Here are a small network's activations along a few directions, averaged over the inputs that share one value of a field.
Related values have similar rows: they may be neighbours, one step apart, or belong to one group.
In the rows, zero is written as 500.
Strong random noise was added to every row along 8 fixed directions; ignore it. To show where, here is one row again and again, with new noise each time:
[557 405 606 897 571 452 441 524 734 479 584 626 746 320 603 431 337 336]
[613 221 349 328 317 294 582 279 611 434 487 529 539 590 642 591 508 438]
[175 357 330 193 460 485 522 422  74 702 409 252 130 536 301 639 757 373]
[303 207 492 581 276 313 341 492 705 612 810 866 587 316 389 598 322 542]
[656 275 482 432 428 471 294 609 576 374 630 720 383 534 419 618 338 595]
[337 418 264 546 412 563 671 447 521 511 661 672 555 529 743 510 311 292]
[528 562 440 439 488 805 575 615 432 502 448 405 453 430 544 598 608 315]
[502 593 662 621 401 635 205 680 446 432 780 734 696 566 414 434 364 597]
[515 428 447 813 732 533 628 553 564 485 448 584 479 405 685 463 309 267]
[720 262 433 490 512 561 462 558 666 400 426 439 377 363 511 661 499 343]


Values of MIDAZ:
paba: [236 680 409 572 537 539 624 641 508 595 565 760 354 424 464 576 328 566]
diga: [212 671 519 484 568 500 785 422 222 692 336 548 488 640 629 445 561 623]
nize: [611 577 668 288 361 386 438 366 564 465 284 440 591 585 406 563 698 757]
zumad: [527 288 466 560 525 739 206 649 665 475 682 131 363 223 294 627 539 126]
namo: [799 521 578 668 415 617 368 591 826 349 512 399 517 288 486 554 533 422]
buz: [574 490 636 425 459 263 353 358 579 513 327 324 655 519 375 442 663 723]
nopom: [440 252 438 467 296 429 549 363 866 656 565 137 690 107 516 600 672 284]
nit: [481 533 508 383 386 759 701 521 679 601 386 410 401 101 489 731 735 361]
nuso: [675 450 554 340 374 363 185 647 583 313 633 625 386 594 175 593 321 856]
gobe: [553 588 367 277 169 576 584 330 655 528 491  89 753 319 425 547 877 351]
bub: [612 486 539 187 346 417 745 349 523 603 264 584 561 539 563 603 760 586]
kis: [640 554 627 438 288 542 407 414 677 452 607 320 633 415 346 444 766 509]
gev: [402 453 232 244 267 686 539 450 611 548 645 310 420 419 592 624 685 349]
luzu: [378 766 525 359 440 522 535 401 373 603 488 213 797 480 514 378 779 511]
venas: [516 793 475 479 643 801 883 508 441 482 325 490 660 681 790 354 476 507]
A value of MIDAZ combines one of 5 hidden first parts with one of 3 second parts; all combinations occur once.
Q: kis and zumad share the first part; kis and namo share the second. Which value has the first part of namo and the second part of zumad?
A: bub
Q: diga and nize share the first part; diga and nopom share the second. Which value has the first part of nopom and the second part of nize?
A: luzu

Values of DAR:
furev: [498 551 406 450 650 429 853 512 535 621 255 728 311 447 540 594 544 549]
gof: [505 478 501 504 455 421 689 380 604 642 378 489 495 316 546 613 679 383]
ruro: [620 660 677 572 439 791 534 604 623 444 496 593 724 405 638 503 499 467]
badoz: [590 769 497 502 463 725 451 621 497 353 581 542 548 636 533 437 474 575]
zila: [361 610 564 431 510 711 350 692 337 550 552 450 374 462 332 557 519 650]
tovol: [419 375 397 406 411 551 573 546 606 536 491 541 490 398 497 636 443 451]
pul: [418 462 457 588 564 494 465 494 552 525 579 469 532 439 546 439 428 466]
lepur: [586 496 470 563 556 505 381 529 503 330 487 410 427 559 523 458 366 512]
pab: [641 442 561 449 509 539 379 591 562 439 525 486 562 457 404 513 488 529]
sini: [420 531 380 517 445 670 372 608 447 478 746 439 528 498 452 459 437 337]
pimi: [341 546 493 495 512 653 596 591 367 624 542 561 462 467 553 485 488 425]
depi: [549 716 524 727 714 669 690 558 601 493 463 458 587 434 662 382 485 402]
mon: [404 473 352 583 477 503 616 394 444 473 498 521 477 569 688 486 398 355]
pif: [590 502 617 680 545 321 411 435 540 416 461 473 692 563 496 385 434 512]
zezu: [606 448 527 509 509 418 663 403 594 560 447 579 534 484 595 528 577 480]
A value of DAR combines one of 5 hidden first parts with one of 3 second parts; all combinations occur once.
Q: sini and depi share the first part; sini and pab share the second. Which value has the first part of pab and the second part of depi?
A: pul
Q: ruro and tovol share the first part; ruro and gof share the second. Which value has the first part of gof and the second part of tovol?
A: furev
